A small network was shown many inputs. Here are its activations along a few directions, one row for each input.
Each table varies a few parts of the input and shows all the possible inputs, shuffled.
Descriptions start from the smaller parts, as in this example, which fits no table here: one of 4 places along a line, together with either a single point or one of 9 places along a line or (one of 3 separate values, together with one of 5 places around a ring).
Shared parts are said once, and a part with two or three values counts as separate values.
In the rows, 128 means zero.

Other details of the inputs vary at random and push rows far along two fixed directions, the same in every table; ignore that.
To show where, the next rows are all for the same input, with only those details redrawn:
[ 76 111 111 141 146 200 114 110 108  70 107  46  97]
[123 117 132 105 120 164 109 110 121 123 113 111 132]
[175 101 146  85 107  85 129 113 127 163 134 186 147]
[150 135 149  72  97 177  93 104 134 162 115 146 166]
[113 103 120 123 133 148 128 111 114 100 122 100 112]
[ 99 116 118 123 133 188 111 107 115  97 109  76 115]

Rows:
R1: [140  87 109 187  95  29 182 143 133 121 147 154  78]
R2: [135  82 115 203 115  40 176 161 144 106 146 140  88]
R3: [116  99 122 132 148 152 127 123 131  95 124 104 130]
R4: [147  92  86 217 138  17 185 183 121  83 156 166  63]
R5: [190 122 124 164  87  42 150 155 146 154 153 206 139]
R6: [133 140 120 124 166 192 122 117 136  98 107  53 115]
R7: [173 113 117 187 125  24 190 154 159 118 142 133  76]
R8: [132 129 126 131 148 171 103 122 115  98 116 112 143]
R9: [117 190 147 105 153 125 134 128 148 180 137 116 144]
R10: [194 158 144  67 114 158  87 139 133 168 118 204 191]
R11: [150 135 149  72  97 177  93 104 134 162 115 146 166]
R12: [ 77 160 138 117 130 122 134 119 118 160 138 123 131]
R13: [ 98 150 117 144 173  66 148 166 102 128 151 158 115]
R14: [118 184 171  80 110 133 107 126 154 212 139 182 198]
R15: [133 199 162  86 116 133  94 129 137 206 141 190 202]
Describe the family of inputs behind these rows.
> one of 3 separate values, together with either a single point or one of 4 places along a line
Changing only the choice among 3 separate values turns R1 into R12. The same change can be made to R5. Which row results?
> R15
Change only the choice among 3 separate values in R7. List by row number the other rows that result.
> R6, R9

Rows:
R16: [116 141 126 149 160 119 132 146 123 121 129 116 121]
R17: [116 144 115 142 151 122 135 142 126 111 135 120 119]
R18: [115  98 121 123 143 124 137 122 113 107 125 115 109]
R19: [139 142 138  86 115 175 103 108 127 146 114 129 151]
R20: [131 137 123 144 118 137 128 132 134 122 127 118 125]
R21: [119 139 117 145 154 125 135 147 133 112 132 121 121]
R22: [123 122 127 116 134 135 129 113 121 127 125 113 118]
R23: [134 112 116 142 138 124 129 130 117  98 125 117 114]
R24: [128 146 143  90 109 198  88 110 130 141 113 130 171]
R25: [126 162 141 109  88 197  96 130 147 154 115 127 159]
R26: [106 105 124 133 145 116 138 114 115 114 134 111 115]
R27: [131 103 121 130 151 125 137 123 122 105 124 111 115]
R28: [184 119 149  85 114  72 137 116 136 178 142 191 155]
R29: [120 147 132 124 112 141 125 121 137 142 122 117 128]
R30: [100 112 126 141 139 111 140 117 121 117 137 109 113]
R31: [118 154 144 106  97 165 111 124 146 159 118 125 150]
R32: [186 106 131 123 108  44 147 137 128 158 146 204 129]
R33: [118 121 123 153 137 113 145 133 138 115 127 105 109]
R34: [115 114 131 113 132 137 129 119 123 128 126 115 121]
R35: [104 151 124 130 140 139 122 136 128 127 135 132 140]
R36: [130 112 115 140 134 126 129 128 113 102 123 120 107]
R37: [113 146 124 146 156 116 132 141 115 120 132 115 120]
R38: [113 132 127 138 112 135 135 135 136 129 127 118 121]
R39: [104 109 126 135 136 114 143 125 123 118 132 108 103]
R40: [128 174 140 108  90 192 101 121 148 158 114 121 155]
R41: [145 152 141  88 111 198  89 113 133 138 109 124 165]
R42: [101 138 127 142 151 119 132 145 114 124 131 120 117]
R43: [134 119 125 116 131 144 121 119 116 114 119 123 122]
R44: [170 126 139 103 120  43 149 150 137 175 154 221 148]
R45: [129 120 118 160 131 123 139 140 136 109 128 114 111]
R46: [ 96 141 127 148 155 116 130 137 112 123 136 121 126]
R47: [ 98 120 124 151 131 109 143 124 127 118 134 110 113]
R48: [110 119 119 158 126 119 137 131 125 112 135 118 116]
R49: [122  99 122 126 139 129 132 128 113 102 123 120 111]
R50: [183 115 151 100 116  58 145 126 147 178 144 193 149]
R51: [120 109 115 150 126 124 132 141 122 107 128 121 109]
R52: [119 158 141 117  96 167 109 121 145 155 125 130 160]
R53: [123 123 121 158 131 118 146 138 139 113 128 109 110]
R54: [126 177 132 104 119 171 104 134 138 151 124 139 155]
R55: [138 107 118 146 141 128 129 135 125  99 123 118 115]
R56: [126 106 123 135 151 120 140 123 127 111 127 106 111]
R57: [115 112 116 155 130 122 130 132 119 106 133 122 118]
R58: [122 125 115 155 124 121 139 133 125 112 129 115 103]
R59: [109 146 123 145 152 117 132 139 112 124 130 117 113]
R60: [204 101 147  93 118  58 139 130 137 165 139 213 155]
R61: [182  97 140 110 113  42 142 128 125 159 148 216 149]
R62: [138 137 137 100 105 178  97 126 131 140 114 138 154]
R63: [127 107 119 126 148 122 136 117 114 104 126 110 113]
R64: [114 126 121 150 133 109 145 128 130 115 130 104 107]
R65: [126 136 141  90 117 173 102 106 127 146 120 133 163]
R66: [112 118 122 138 138 113 143 119 121 117 131 105 100]
R67: [150 148 135 119 106 177  98 133 147 142 116 133 158]
R68: [120 128 119 155 128 115 146 133 131 112 131 108 109]
R69: [116 117 123 140 143 110 143 121 124 113 133 103 106]
R70: [143 164 136 109  97 197  87 126 142 145 113 125 164]
Changing only one part turns R69 into R66. The same change can be made to R68. Which row results?
> R40
Describe the family of inputs behind these rows.
> one of 5 places along a line, together with either one of 2 separate values or one of 9 places around a ring
Change only the choice among 2 separate values in R44. List by row number the other rows that result.
> R42
Change only the place on the line of 5 in R45. List by row number the other rows that result.
> R20, R25, R48, R58

Rows:
R71: [ 95 124 100 183 145  89 161 141 116  86 140 100  80]
R72: [119  90 102 159 160 106 150 143 100  74 124 106  76]
R73: [180 126 155 112  86  43 154 139 162 202 151 211 154]
R74: [133 176 154  87 102 175  83 124 138 179 125 157 188]
R75: [177 132 150  87 119  51 137 147 136 186 148 223 159]
R76: [102 124  96 179 159  95 157 157 118  84 138 105  77]
R77: [102 107 117 119 156 175 119 122 115  90 117  93 116]
R78: [115 128 107 155 127 171 113 125 120  90 121  91 113]
R79: [ 96 150 126 142 152 155 132 121 132 117 122  69 111]
R80: [155  82 107 159 129  36 172 132 116 101 145 155  87]
R81: [116  83 123 139 159  27 180 125 113 128 156 146  91]
R82: [202 104 152 107  79  51 145 130 155 180 141 222 163]
R83: [166  79 115 146 170  40 170 141 117 100 140 148  94]
R84: [ 71 166 132 117 126 218  97 118 129 124 110  60 132]
R85: [ 77 175 128 126 120 222  99 121 126 127 106  63 125]
R86: [137 219 165  71  94 235  68 111 160 190 106 126 211]
R87: [187 144 141 115  98  46 137 140 141 191 157 226 160]
R88: [130 211 158  80  85 237  58 121 142 191 109 143 202]
R89: [107 155 129 121 132 230  93 106 132 101  98  59 142]
R90: [104 113 118 138 140 168 109 119 109  90 119  89 120]
R91: [101 108 122 123 132 166 120 111 118 100 114  77 106]
R92: [147 146 139 128 110 112 131 156 157 160 134 168 150]
R93: [103 133 111 139 116 197 115 114 130  96 111  62 101]
R94: [156 162 148  89  81 219  82 134 166 162 105 143 185]
R95: [115 106 114 170 126 148 127 133 131  91 123  97 115]
R96: [111 133 118 145 152 193 104 115 120  88 111  65 126]
R97: [112 102 119 156 117 146 138 124 140 102 119  84 100]
R98: [100 142 124 109 134 231  88 126 123  97 101  75 135]
R99: [130 188 152 113  82 206  81 133 164 178 119 141 193]
R100: [125  95  94 168 152 104 154 146 114  70 130 105  75]
R101: [139  84 118 147 158  75 163 116 120  99 133 103  84]
R102: [152 100 145  79 115 111 130 101 131 160 131 160 144]
R103: [ 67 142 120 140 156 186 109 120 115 104 125  78 129]
R104: [116  88 104 171 154 102 144 131  95  76 129 105  83]
R105: [143 187 149  85 104 181  91 140 141 180 116 161 174]
R106: [103  96 117 135 153 148 123 112 107  91 127 100 117]
R107: [100 101 114 145 175  79 160 142 111 103 143 128  96]
R108: [168 106 149  76 109  95 128 106 130 166 135 192 165]
R109: [141 171 154 111  80 154 109 134 164 180 125 160 180]
R110: [194 143 151  95 132  48 143 145 146 189 146 215 162]
R111: [103 111 114 140 133 161 128 116 111  95 112  75  90]
R112: [134 105 111 163 135  26 181 141 123 126 155 147  79]
R113: [121  80 115 146 145  80 153 123 105  87 132 120  95]
R114: [119 118 115 172 173  70 155 137 115 105 144 115 103]
R115: [158 153 148 103 101  89 129 131 130 181 136 192 157]
R116: [112  89 106 164 147  99 153 126  98  76 125 101  79]
R117: [172 131 155  91 105  44 141 131 134 189 149 219 164]
R118: [128 136 145  98 124 105 131 118 129 162 139 165 156]
Describe the family of inputs behind these rows.
> one of 2 separate values, together with one of 4 places along a line, together with either a single point or one of 5 places along a line
Changing only the choice among 2 separate values turns R99 into R95. The same change can be made to R112. Which row results?
> R93
Changing only the choice among 2 separate values turns R97 into R73. The same change can be made to R94. Which row results?
> R92
Change only the choice among 2 separate values in R96. List by row number the other rows that result.
> R114
Change only the choice among 2 separate values in R89. List by row number the other rows that result.
> R86
Which other rows agree with R80 in the choice among 2 separate values and the place on the line of 4? List them by row number.
> R82, R89, R108, R113, R116
Change only the place on the line of 4 in R105. List by row number the other rows that result.
> R85, R88, R115

Rows:
R119: [149 128 144  96  97  99 130 124 134 174 128 178 131]
R120: [ 81 172 134 128 142 164 123 128 137 143 130  98 146]
R121: [103 172 124 135 116 167 127 142 141 134 119  96 120]
R122: [141  88 101 185 160  76 155 148 104  85 134 122  87]
R123: [127 124 118 122 113 183 109 113 114 105 121 111 127]
R124: [136  92 103 166 168  78 156 160 105  87 129 120  79]
R125: [146 168 142 109 111  88 134 131 139 178 141 164 151]
R126: [181 185 151  80 101  97 114 133 157 208 140 205 184]
R127: [165 111 132 102  90 107 123 115 126 165 137 180 143]
R128: [ 94 155 123  98 131 232  82 106 108  99 109  72 139]
R129: [ 99 127 130 100 150 178 110 111 110 112 128 110 143]
R130: [149 100 133 110  89 112 119 125 136 150 136 172 151]
R131: [198 120 178  41 108 110 121  89 160 208 130 188 192]
R132: [127 151 133 123 151  92 142 138 142 158 147 160 147]
R133: [135 157 119 135 127 119 138 151 145 139 130 137 118]
R134: [ 72 147 130 137  96 230  86 114 141 115 104  74 140]
R135: [161  84 137 121 108 124 136 107 155 124 121 117 132]
R136: [100 161 123 107 142 231  82 113 111  94  94  77 146]
R137: [201 156 157  70 111 107  97 133 134 199 130 209 192]
R138: [149  64 115 140 151  76 174 117 127  91 124  94  67]
R139: [104 107 107 194 134  63 172 152 135  97 146 115  92]
R140: [ 66 145 129 100 140 231  88 106 116 121 114  73 147]
R141: [128 117 134 106 160 127 126 121 112 119 124 149 148]
R142: [141 131 128 157 125 122 123 151 147 119 134 139 135]
R143: [ 92 143 137 150  97 166 119 133 143 127 123  98 139]
R144: [151 118 123 111 132 130 127 135 116 112 113 148 125]
R145: [ 80 181 114 159 115 237  94 141 159 104 109  61 143]
R146: [ 99 169 119 159 112 174 126 130 138 125 122  86 123]
R147: [106  84 105 142 157  70 152 121  92  94 142 114  80]
R148: [175 164 167  79 127 109 108 135 150 201 144 208 192]
R149: [153  58 113 158 142  74 174 106 126  90 130  96  74]
R150: [ 95  97 115 154 153  63 156 119 101 104 138 114  77]
R151: [102 106 118 167 139  66 175 147 114 106 138 110  72]
R152: [182 146 141 129 111 101 123 141 143 161 139 182 147]
R153: [111  92 114 160 196  77 153 145 100  95 141 119 104]
R154: [ 97 188 129 129 144 224  80 131 130 112 110  69 139]
R155: [180 140 159  84  66 102 115 109 146 211 134 215 171]
R156: [124 137 136 146 101 114 141 128 130 146 133 131 125]
R157: [123  62 104 165 139  78 156 134 109  69 144 128  90]
R158: [ 74  98 123 170 173  55 179 135 106 105 151 104  87]
R159: [124 121 123 134 120 181 103 129 129  93 107 117 146]
R160: [ 98 123 142 113 139 115 130 112 122 150 135 139 134]
R161: [173 101 143  91 128  95 138  96 138 145 125 129 129]
R162: [122 119  96 193 149  67 171 148 128  97 145 120  81]
R163: [115  75 101 146 145  77 161 135 101  93 137 120  68]
R164: [139 153 154 103 105  89 132 125 130 179 138 163 151]
R165: [185 119 135 107 107 110 124 123 125 143 123 190 155]
R166: [102 148 120 101 119 243  89 120 117  98 103  77 127]
R167: [139 112 121 156 131 133 117 149 131 108 124 129 137]
R168: [106 182 125 131 132 235  88 144 139 110 104  73 127]
Changing only one part turns R151 into R164. The same change can be made to R144. Which row results?
> R136
Describe the family of inputs behind these rows.
> one of 5 places along a line, together with either a single point or one of 9 places around a ring
Which other rows agree with R139 in the place on the line of 5? List them by row number.
> R130, R134, R135, R142, R143, R145, R157, R159, R167
